Each row below holds a small network's activations on one input, seen along a few directions.
In each table, some parts of the input vary, and every possible input appears once, in random order.
Descriptions start from the smaller parts, as in this example, which fits no table here: ring(8) and (point or ring(9) or (values(3) and line(4))).
Shared parts are said once, and a part with two or three values counts as separate values.

Other details of the inputs shift rows strongly along two fixed directions, in all tables alike. That doesn't count.

Rows:
r1: [ -9 -10  -4  -9 -33   1  -4 -32  33  -4 -31 -15  11  46   8]
r2: [-12   5  -6  17  24  23 -18  17 -14 -11  -6  36  -3   2  14]
r3: [ -3   4   7   2  15   9  -5   5  10   4   4  12  -4 -10   9]
r4: [ -4  -2  -1   6   8   4  -1  18  -3   3   0   8 -18  -2  -4]
r5: [-11  -2 -11   7   9  23 -18  22 -12  -9 -21  36 -10 -10  17]
r6: [  2  -1   5   0  10  16 -13  15  -6  -7  -7  27  -8 -11   8]
r7: [-14   7 -13  13  16  15  -4  14 -15  -7  -3  19  -3  -9  11]
r8: [  4  -1   2  -7 -28   0  -8 -35  18 -16 -25 -11  27  52   5]
r9: [  2  -4  -5   2 -31  -4  -7 -27  14 -18 -26 -17  26  55  -2]
r10: [ 16   8  13   1   5 -19  27   0  -1   7  27 -28   6 -32 -11]
r11: [-14  -2  -7   3  12  14  -6  19  -2   1 -10  21 -16 -11  12]
r12: [ -5  -1  -4   5  14  24 -20  23 -14 -12 -12  39 -13   1   7]
r13: [  4   3   3  11   7   2  -6  14  -9  -8  -3   9   7 -12   6]
r14: [-11  -5  -9  -4 -26   2  -2 -34  32  -2 -28 -18  16  49   8]
r15: [-23   5 -19  15  21  24 -15  22 -10  -1 -12  31 -18   1  14]
r16: [ 17  12  17  -9   6 -16  27  -8  -1   6  31 -23   5 -31 -10]
r17: [ -2 -10   7 -10 -28   2  -9 -33  36  -6 -26 -10  12  51   5]
r18: [ -5 -12  -2  -3 -29  -2  -6 -24  30  -6 -27 -17   9  56  -4]
r19: [ -3  -7 -11 -11 -38   3  -2 -30  16 -13 -31 -14  13  50  -3]
r20: [ 22   1  16 -11  -5 -17  22   4   1   6  20 -24  -2 -35 -16]
r21: [-13  -7  -2  16  18  18 -22  29   1  -2 -17  34 -14  -4  16]
r22: [  6   9   9 -11   2 -15  27  -5  10  15  23 -27  -3 -37  -6]
r23: [ 14   6  18 -19   2 -15  25  -2   6  10  29 -22 -13 -27 -18]
r24: [ 13  14   3 -13  -4 -18  30  -3 -14   0  25 -26   2 -33 -14]
r25: [-20   7 -20  20  20  23 -13  19 -21  -9 -11  32  -9   0  15]
r26: [-11   0  -6  -2   5   7   2  13  -2   2  -3   9 -16  -9   2]
r27: [ -4  -8  -2   3 -23  -1  -7 -28  35  -2 -27 -19  18  53   4]
r28: [ -6  -7  -5   3 -23   0  -6 -27  32  -4 -24 -20  16  56  -1]
r29: [ 14   8   2 -17  -9 -15  31  -1 -12   6  22 -24 -12 -30 -21]
r30: [-14  -2  -5  22  24  20 -22  26   3   0 -14  32  -7  -4  18]
r31: [ -8   7  -3   8  21  15  -9  14  -4   2   3  22 -15   0   4]
r32: [ -5   5   0  12  17  20 -22  18 -14 -14 -11  38   2  -4  19]
r33: [ -8   6  -7   8  10   7   3   6  -8  -3  -1   8   2 -13  11]
r34: [ 13  16   1 -11  -4 -18  30  -3 -18   1  26 -26  -2 -30 -16]
r35: [ 17  11  20  -8   5 -15  25 -10   3   6  31 -23   7 -34  -8]
r36: [ 10 -24   3 -15   1 -46  -4  -8 -25  42  48 -21   1 -32 -25]
r37: [ -5   3  -4  12  15   5  -2  15  -1   5   3   6 -11  -2  -2]
r38: [  0  -1  -7   9   8  12  -9  24 -16  -6  -7  21 -14  -3  -3]
r39: [ 23   6  18 -20  -3 -14  24  -3  -2   6  24 -20  -5 -31 -16]
r40: [ 12 -28   8 -17   0 -46  -6  -9 -16  42  46 -21   9 -37 -15]
r41: [ 10 -26   6 -17   1 -45  -5  -8 -20  40  48 -22   6 -35 -22]
r42: [-11 -35  -7   6  14 -12 -46  11 -21  29  13  30   6 -14  12]
r43: [ -6   2  -7  20  18  16 -21  27 -17 -13 -16  33   1  -2  16]
r44: [ 11  -9  11 -16 -37 -22  17 -36  37   4  -8 -47  14  35 -14]
r45: [ -1  -7   0   9 -26  -1  -6 -32  27 -10 -26 -18  29  49   7]
r46: [ 20   3  11 -11  -5 -17  25   6  -5   5  22 -25  -6 -30 -23]
r47: [  1   3  -3   1  10  15  -9  16 -16  -7  -3  26 -16  -2  -1]
r48: [ -1  -9  -8 -11 -37   3  -3 -31  19 -11 -34 -14  15  47   3]
r49: [ 14  11   7   2   5 -19  28   0  -9   6  30 -28   0 -26 -18]
r50: [ -2   6  -8  16  13   8  -9  22 -22 -11  -3  20  -4  -3   2]
r51: [ -7   7  -7   8   9  11  -8  14 -15 -10  -9  21   2 -16  15]
r52: [ 14   7  15 -18   1 -16  27  -2   2  12  30 -22 -17 -24 -20]
r53: [  5 -12  -2  -4 -34  -1  -7 -25  22 -11 -32 -15  18  51  -2]
r54: [-11  -7 -11  -9 -33   1   0 -30  23  -5 -28 -17   3  55  -1]
r55: [-13   6 -14  13  14  19 -16  21 -20 -13 -17  34  -1  -7  20]
r56: [-12   5  -8  14  15  14  -6  11  -9  -5  -6  20   2 -15  18]
r57: [-13   1 -10  26  23  20 -18  26 -14 -10 -10  32  -2   1  13]
r58: [ 20  14  15 -14   0 -17  25  -5 -10  -1  30 -22   3 -28 -17]
r59: [-14   3  -5  12  26  24 -20  20  -2  -3  -7  35 -13   3  13]
r60: [ 15   4  20 -19   2 -16  25  -3   9  12  27 -21 -11 -29 -13]
r61: [  5  10   4 -12   3 -14  29  -2   4  13  26 -29  -8 -32 -13]
r62: [-12   7  -8  18  24  23 -17  17 -18 -10  -5  36  -8   5  12]
r63: [ 13   5   4 -13 -32 -13  10 -39  11 -11  -4 -30  20  42 -12]
r64: [-3  4  5  2 16  9 -4  7  7  4  4 11 -6 -7  7]
Description of these inputs: line(4) and (point or (values(3) and ring(5))).
Changing only the line(4) part turns r51 into r24. The same change can be made to r22. Which row results?
> r61
Changing only the line(4) part turns r17 into r23. The same change can be made to r30. Which row results?
> r28
Which other rows does r54 become when the values(3) part takes its other values? List them by row number.
> r4, r52
Which other rows does r8 become when the values(3) part takes its other values? List them by row number.
> r43, r55

Rows:
r65: [ 0 -5  0 -4 -2 -2 -2 -2  2  6 -1  0 -3  4 -1]
r66: [-1 -5  1  0  0 -2 -6 -3  2  2  0  0  2  2  0]
r67: [-1  2  1 -1 -2  1  3 -2  0 -3 -1 -1 -1  5 -1]
r68: [ 0  2  0 -3 -3  0  1  1  2 -2 -4 -2  0  2  0]
r69: [ 0  1  2  2 -2  0  2  0  4 -3 -3 -3  1  3  1]
r70: [ 1  3 -1  0 -1  1  2 -2  0 -2  0 -2 -1  6 -3]
r71: [ 0 -5  2 -2  1 -2 -3 -3  5  6 -1  0 -1  3  1]
r72: [ 0  1  0 -1 -3 -1  3  0  2 -4 -4 -2 -1  2  0]
r73: [-1  3  2  1  0  2  2 -3  2 -2  0 -2  1  4  1]
r74: [-5 -3 -6  0 -2 -3 -1 -3 -1  5  0 -3  1  3  0]
r75: [-1  2  0 -3 -2  0  3 -3  1 -4 -1  0 -1  4  0]
r76: [ 2  2 -1  2 -2  0  2  1  2 -2 -3 -3  0  5 -2]
r77: [ 2 -3 -1 -1 -4 -5 -5 -3 -5  1  1 -1  3  3  0]
r78: [ 1  0 -1 -2 -4  2  3 -3  1 -3 -3 -1  0  1  0]
r79: [-5 -3 -5  2  0 -3 -2 -4  1  5  1 -3  3  2  2]
r80: [-1 -4  2  0 -2 -2 -4 -2  5  4  2  0  0  2  0]
r81: [ 0  3  1 -1 -1  0  1  0  5 -2 -3 -2  2  1  2]
r82: [ 1  2 -2 -3 -4  3  2 -2  1 -2 -4 -1  1  1 -1]
r83: [-1 -5  0 -2 -4 -1 -5 -2  3  4  0  1 -2  5 -2]
r84: [  9   3   9  -5  18 -11  14  19 -17  13  31  -3 -13 -49 -12]
r85: [-19   1 -13  26  32  31 -31  40 -17 -10 -19  54 -14  -4  22]
r86: [ 1 -4 -1 -1 -4 -5 -4 -3 -4  2  1 -1  4  2 -2]
r87: [ 0 -6 -2 -1 -2 -2 -5  0 -3  1  1  1  3  5 -1]
r88: [ 1  2  0 -1 -2  3  1 -3  3 -2 -3 -1  3  0  1]
r89: [ 0  1  1  1 -3  0  2  1  1 -3 -4 -3 -1  4 -1]
r90: [-1  1  1  0 -2 -1  2  0  4 -3 -3 -2  1  2  2]
r91: [ 1  4  1  2  1  2  2 -3  3 -2  1 -2  1  5 -1]
r92: [ 0  1  0  0 -3  2  3 -3  3 -3 -3 -1  2  0  2]
r93: [ 1 -6  1 -1 -1 -3 -3 -3  0  2  3 -2  6  3  0]
r94: [ 0 -3  0  1 -1 -5 -5 -3 -1  2  0  2  7  2  0]
r95: [ 11   9   6  -2  17  -6  19  18 -15   8  27  -4 -13 -46 -11]
r96: [-1  3  1 -1 -1  1  2 -3  3 -3  0  0  1  3  2]
r97: [ 0  4 -1 -4 -2  1  1 -2  1 -2 -2 -1  0  4 -1]
r98: [ 3 -3  1 -1 -4 -7 -3 -6 -2  2  2 -4  6  2  1]
r99: [ 2  1  0  3 -1  3  2 -3  3 -2 -2 -2  2  2 -1]
r100: [ 0  1  1  2 -2  3  3 -3  2 -2 -2 -2  2  1  1]
r101: [ 0  4  1 -2  0  2  1 -3  3 -2 -1 -1  2  3  1]
r102: [ 1  0  0  0 -4  3  3 -2  0 -3 -3 -2  0  2 -1]
Changing only one part turns r91 into r70. The same change can be made to r100. Which row results?
> r102
What do these inputs look like to the network?
> values(2) and (point or line(6) or (values(3) and line(4)))
Which other rows does r85 become when the values(3) part takes its other values? List them by row number.
> r91, r99

Rows:
r103: [  7  12  -1  -1 -10   3  12  -5  -5 -18  -5  -7   6   6  -5]
r104: [  8  -9   2  -7 -10  -7  -7  -8  -2   3   1  -2   6   4  -6]
r105: [ 4  0  8 -5 -4  1  5 -2 15  0 -2 -5 -8  9 -5]
r106: [  3  -6   0  -7  -9 -11  -5  -6  -3   2   1  -4   5   7  -4]
r107: [  6  -9   5  -1  -6  -6  -5 -11   2   4   2  -3  12   2   0]
r108: [ -1  -3  -4  -3  -9  -3   5  -3   3   2  -4 -10  -3   5  -5]
r109: [-27  -3 -16  18  19  36 -33  21   1 -10 -33  50  -9  18  29]
r110: [-3 -4 -7 -1 -5 -4 -1 -7 -4  4  3 -7  1 12 -6]
r111: [-3  0  0 -7 -6  4  3 -3  8  0 -7 -1 -8  5  0]
r112: [  4   9  13   3  29   3   9  26  -2   8  21   9 -18 -42  -2]
r113: [  7  14   1   4  -5   2  12  -7  -1 -15  -5  -8  12   4   2]
r114: [ -1   6   1   5  22  -1  10  25 -13  11  22   3 -14 -46   0]
r115: [  1  -5   2  -2  -6 -11  -4 -10   2   3   2  -8  11   6   2]
r116: [ -5  -1  -5   5  -1  -5  -2 -10   1   5   4  -8   7   9   0]
What do these inputs look like to the network?
> values(2) and (point or line(6))
Changing only the values(2) part turns r113 into r103. The same change can be made to r107. Which row results?
> r104
A walk changes only the line(6) part. It starts at r104 and steps to r106. List the rest of the walk in order.
> r110, r108, r111, r105
Which other rows does r105 become when the values(2) part takes its other values? List them by row number.
> r112
